Each row below holds a small network's activations on one record, seen along a few directions.
Each row is followed by the record's values for the fields Kige, Gibiv, Besek, Basat.
Not every record has every field; a missing one is left out.
The largest differences between rows may come from other fields.
In the rows, zero is written as 500.
Strong random noise was added to every row along 2 fixed directions; ignore it. To show where, here is one row again and again, with new noise each time:
[564 590 442 301 446 544 527 569 554 534 692 517 488 480 493 405 381 452
 406 466 523 572 437 484 504 353]
[530 576 572 358 488 598 536 591 481 478 645 569 526 663 533 480 467 522
 594 563 478 428 409 491 551 407]
[541 585 433 303 443 534 533 572 557 513 687 490 474 496 490 405 380 464
 409 455 527 542 442 486 513 359]
[461 554 693 421 527 640 553 620 410 389 590 582 545 878 569 558 554 613
 796 645 436 232 389 502 614 474]

[442 574 300 395 453 453 482 553 628 400 460 272 449 437 454 424 329 488
 370 329 656 433 596 481 489 469]  Kige is p2, Gibiv is g2, Besek is z1, Basat is d2
[304 441 341 469 494 356 541 487 615 310 509 156 351 524 434 447 410 564
 321 299 559 280 467 540 568 495]  Kige is p2, Gibiv is g1
[290 475 343 599 440 289 487 442 615 240 428 214 374 475 420 510 309 660
 576 332 665 291 732 555 490 644]  Kige is p2, Gibiv is g2, Basat is d2
[446 532 659 342 600 434 538 463 575 406 577 485 457 578 467 368 372 577
 434 467 643 497 313 508 471 411]  Kige is p2, Gibiv is g2, Basat is d2
[548 552 521 508 566 500 488 521 488 494 551 480 526 587 574 492 461 486
 539 600 520 485 467 551 538 557]  Kige is p2, Gibiv is g1
[625 564 633 521 588 455 440 437 494 598 543 649 599 457 596 496 430 496
 619 614 570 693 447 530 483 529]  Kige is p2, Gibiv is g1, Basat is d1
[654 468 648 707 538 598 393 463 332 683 409 830 586 484 566 618 652 479
 683 635 392 668 549 521 416 568]  Kige is p1, Gibiv is g2, Besek is z1, Basat is d2
[708 560 628 385 508 653 464 524 478 687 628 764 660 539 495 493 447 353
 515 706 378 710 325 494 458 391]  Kige is p1, Gibiv is g2, Besek is z1
[499 477 635 519 593 541 535 549 475 430 567 498 534 756 531 559 568 575
 651 646 455 388 365 538 579 494]  Kige is p2, Gibiv is g1
[464 513 366 536 475 415 442 473 456 387 456 427 531 588 453 474 465 519
 626 528 589 438 686 464 478 667]  Kige is p1, Gibiv is g2, Besek is z2, Basat is d1
[509 468 495 740 458 579 373 420 331 550 364 538 564 513 545 573 641 507
 687 551 374 446 717 528 536 713]  Kige is p1, Gibiv is g2, Besek is z2, Basat is d1
[633 485 526 597 447 713 538 527 340 552 420 689 632 518 531 547 626 443
 558 595 257 555 649 423 479 594]  Kige is p1, Gibiv is g2, Besek is z2, Basat is d1
[394 481 494 582 458 491 531 490 508 370 427 347 400 613 551 548 599 624
 605 424 512 299 505 482 535 636]  Kige is p2, Gibiv is g1, Basat is d1
[586 542 567 531 492 779 612 706 296 480 445 633 633 670 533 590 674 420
 724 653 280 368 485 406 591 575]  Kige is p2, Gibiv is g2, Besek is z2, Basat is d1
[568 613 468 315 580 545 465 550 523 596 597 515 560 488 484 379 380 430
 439 542 592 664 349 455 431 377]  Kige is p2, Gibiv is g2, Besek is z1, Basat is d2
[557 537 670 585 615 514 371 478 386 532 370 692 592 543 546 560 526 589
 723 603 554 629 612 471 474 576]  Kige is p2, Gibiv is g2, Besek is z2, Basat is d2
[539 602 541 432 506 625 497 547 396 553 475 584 576 592 531 563 546 469
 597 657 510 569 402 433 454 487]  Kige is p2, Gibiv is g2, Besek is z2, Basat is d2
[408 511 463 296 464 481 605 625 579 385 595 267 373 665 496 398 493 458
 410 437 476 269 305 493 606 325]  Kige is p1, Gibiv is g1, Basat is d2
[320 505 280 626 407 447 418 487 493 338 404 271 352 364 481 505 481 550
 406 285 608 418 708 465 478 584]  Kige is p2, Gibiv is g2, Besek is z2, Basat is d2
[723 428 750 696 546 541 426 374 424 738 414 921 551 252 550 593 672 480
 480 582 364 814 431 533 397 407]  Kige is p1, Gibiv is g1, Basat is d2
[458 530 135 438 365 535 573 554 503 430 533 245 463 414 449 325 397 416
 356 410 466 467 759 483 545 603]  Kige is p1, Gibiv is g2, Besek is z2, Basat is d1
[482 520 256 369 408 444 536 594 592 469 606 212 435 409 452 333 336 449
 391 373 545 440 494 523 504 474]  Kige is p2, Gibiv is g1, Basat is d1
[622 477 644 602 639 573 445 470 440 565 461 671 653 534 568 609 511 467
 632 667 461 551 493 533 486 558]  Kige is p1, Gibiv is g1
[441 428 490 598 411 588 636 540 421 451 450 427 416 616 523 518 743 516
 529 418 259 249 431 477 586 470]  Kige is p1, Gibiv is g1, Basat is d1
[445 455 323 611 383 406 528 392 565 495 411 311 404 293 471 446 520 512
 337 265 492 514 637 522 456 548]  Kige is p1, Gibiv is g1, Basat is d1
[453 482 623 361 534 410 546 508 594 470 571 543 477 453 496 484 495 469
 369 499 482 558 376 523 532 328]  Kige is p1, Gibiv is g2
[315 502 504 481 547 559 504 592 372 351 501 305 506 912 488 493 529 623
 715 608 470 136 488 540 548 602]  Kige is p1, Gibiv is g2, Besek is z1, Basat is d2
[674 570 540 390 512 597 532 583 424 621 563 777 595 524 464 446 590 373
 430 563 420 641 374 479 420 440]  Kige is p1, Gibiv is g2, Basat is d2
[426 480 275 545 332 544 546 585 457 510 498 318 380 479 488 523 501 509
 452 413 489 406 608 490 544 517]  Kige is p2, Gibiv is g2, Besek is z2, Basat is d1
[539 492 891 527 597 492 438 377 502 677 510 870 555 521 550 639 660 537
 563 650 504 632 290 500 493 344]  Kige is p1, Gibiv is g2
[431 607 360 352 523 461 518 571 482 377 623 323 443 652 488 381 395 556
 473 477 563 332 539 566 571 604]  Kige is p2, Gibiv is g2
[519 573 344 390 416 617 511 571 441 490 617 442 545 566 535 458 413 433
 445 545 474 510 503 511 511 482]  Kige is p2, Gibiv is g2, Besek is z2
[299 424 358 543 361 542 607 560 458 280 376 211 330 651 485 571 562 537
 581 398 499 174 617 498 559 570]  Kige is p1, Gibiv is g2, Besek is z2, Basat is d2
[282 510 475 686 546 500 428 464 427 270 355 358 587 672 516 597 414 600
 802 513 570 262 672 548 488 878]  Kige is p2, Gibiv is g2, Besek is z1, Basat is d1
[273 456 414 527 510 255 424 366 591 438 467 328 342 317 471 492 412 567
 260 255 636 441 568 524 512 449]  Kige is p1, Gibiv is g2, Besek is z1
[644 483 528 525 498 679 560 592 428 571 527 557 573 552 515 524 594 441
 598 617 410 523 459 518 508 509]  Kige is p2, Gibiv is g1, Basat is d1
[311 475 562 503 537 284 478 416 621 438 553 412 378 540 466 496 454 591
 445 433 582 365 428 546 561 421]  Kige is p1, Gibiv is g2
[570 554 544 406 562 420 507 481 553 541 567 516 448 446 532 460 415 462
 419 512 593 667 328 506 442 427]  Kige is p2, Gibiv is g1, Basat is d2
[576 477 499 471 419 638 537 582 419 512 550 545 507 700 535 526 579 499
 580 606 298 368 411 483 601 432]  Kige is p1, Gibiv is g2, Besek is z2
[665 498 524 630 588 456 394 393 526 652 446 773 529 232 481 505 479 419
 404 451 512 788 620 460 367 488]  Kige is p1, Gibiv is g2
[405 477 561 597 437 507 504 478 414 431 418 551 447 564 530 578 605 582
 579 415 523 336 553 527 486 535]  Kige is p1, Gibiv is g2, Basat is d2
[716 512 662 440 594 598 480 464 526 678 589 756 641 413 541 545 519 425
 489 667 444 752 287 505 458 365]  Kige is p2, Gibiv is g1
[365 409 471 636 465 403 438 472 526 421 337 421 387 511 436 597 581 584
 540 358 454 353 561 445 595 410]  Kige is p1, Gibiv is g2, Besek is z2, Basat is d2
[701 531 524 474 432 653 475 562 407 696 474 715 569 269 566 534 605 394
 399 446 446 766 478 452 444 398]  Kige is p2, Gibiv is g2, Besek is z2, Basat is d1

Here are new rows. What are their fields?
[372 542 364 497 603 404 432 497 553 398 499 342 479 548 495 391 334 546
 543 528 745 517 560 543 497 610]  Kige is p2, Gibiv is g2, Besek is z1, Basat is d2
[571 490 646 621 588 455 436 381 474 582 417 652 552 397 533 537 590 488
 566 550 519 599 465 459 466 482]  Kige is p1, Gibiv is g1, Basat is d1
[624 490 589 474 547 453 469 403 528 676 461 689 579 355 483 507 481 520
 519 477 564 672 525 506 392 492]  Kige is p1, Gibiv is g2, Basat is d1
[417 519 291 445 469 297 524 463 633 410 560 276 374 334 487 392 365 504
 275 288 698 551 464 552 469 476]  Kige is p2, Gibiv is g1, Basat is d1
[454 454 472 527 513 376 511 497 565 445 492 389 482 566 490 506 419 532
 534 483 576 408 477 538 558 503]  Kige is p1, Gibiv is g1, Basat is d1
[471 443 572 594 545 294 420 396 591 531 456 483 435 350 432 486 443 556
 404 441 549 539 451 539 516 387]  Kige is p1, Gibiv is g1, Basat is d2
[542 525 738 559 583 583 511 531 377 464 465 736 615 677 565 556 646 590
 646 628 421 410 413 528 552 511]  Kige is p2, Gibiv is g2
[544 476 764 581 671 433 441 418 472 505 515 636 563 554 528 540 483 600
 643 647 527 606 403 582 499 466]  Kige is p2, Gibiv is g1, Basat is d2
[601 507 317 552 274 670 495 500 442 633 435 541 428 282 485 532 496 446
 363 343 424 642 682 399 447 528]  Kige is p2, Gibiv is g2, Besek is z2, Basat is d1
[515 436 387 440 529 323 457 455 632 548 575 398 458 251 483 367 334 382
 243 375 639 711 478 494 449 417]  Kige is p1, Gibiv is g1, Basat is d1
[678 552 543 646 528 586 450 440 469 582 403 579 640 405 597 573 457 506
 622 504 479 597 604 497 435 641]  Kige is p2, Gibiv is g1, Basat is d1
[419 505 615 386 505 384 526 484 630 494 567 483 476 551 425 466 497 446
 420 545 533 516 319 506 494 338]  Kige is p1, Gibiv is g2, Basat is d2
[383 508 285 510 508 267 456 455 635 369 502 271 453 282 404 450 263 486
 278 295 669 534 722 497 451 586]  Kige is p2, Gibiv is g2
[500 401 420 451 308 553 658 515 526 544 573 446 343 412 434 440 630 461
 234 304 314 445 470 422 536 350]  Kige is p1, Gibiv is g2, Basat is d1
[650 579 290 440 492 402 380 423 578 641 553 582 623 169 498 394 327 397
 196 439 633 949 590 547 376 463]  Kige is p2, Gibiv is g2, Besek is z2
[450 458 625 322 589 420 474 413 630 571 593 602 488 555 487 489 489 570
 441 554 614 594 278 541 482 330]  Kige is p1, Gibiv is g2
[560 570 571 424 408 634 518 583 403 470 584 519 488 680 521 496 564 475
 637 587 534 461 426 446 547 420]  Kige is p2, Gibiv is g2, Besek is z2, Basat is d2
[531 459 509 379 467 539 544 542 426 496 545 526 541 667 489 497 552 529
 645 579 475 378 409 482 574 447]  Kige is p1, Gibiv is g2, Besek is z2, Basat is d1
[297 426 360 549 428 501 518 542 573 392 376 203 341 530 503 471 451 579
 447 274 486 266 644 453 568 558]  Kige is p1, Gibiv is g2, Besek is z1, Basat is d1
[433 480 259 576 405 385 492 449 604 502 452 253 399 254 481 446 460 492
 251 234 505 550 595 500 448 527]  Kige is p2, Gibiv is g1, Basat is d1
[537 536 655 537 584 377 353 401 511 579 440 613 540 309 499 429 452 469
 475 491 566 718 539 543 409 494]  Kige is p1, Gibiv is g2, Basat is d2
[440 532 659 413 576 606 622 701 428 417 585 485 499 867 512 567 593 553
 624 583 380 198 365 486 633 478]  Kige is p2, Gibiv is g2
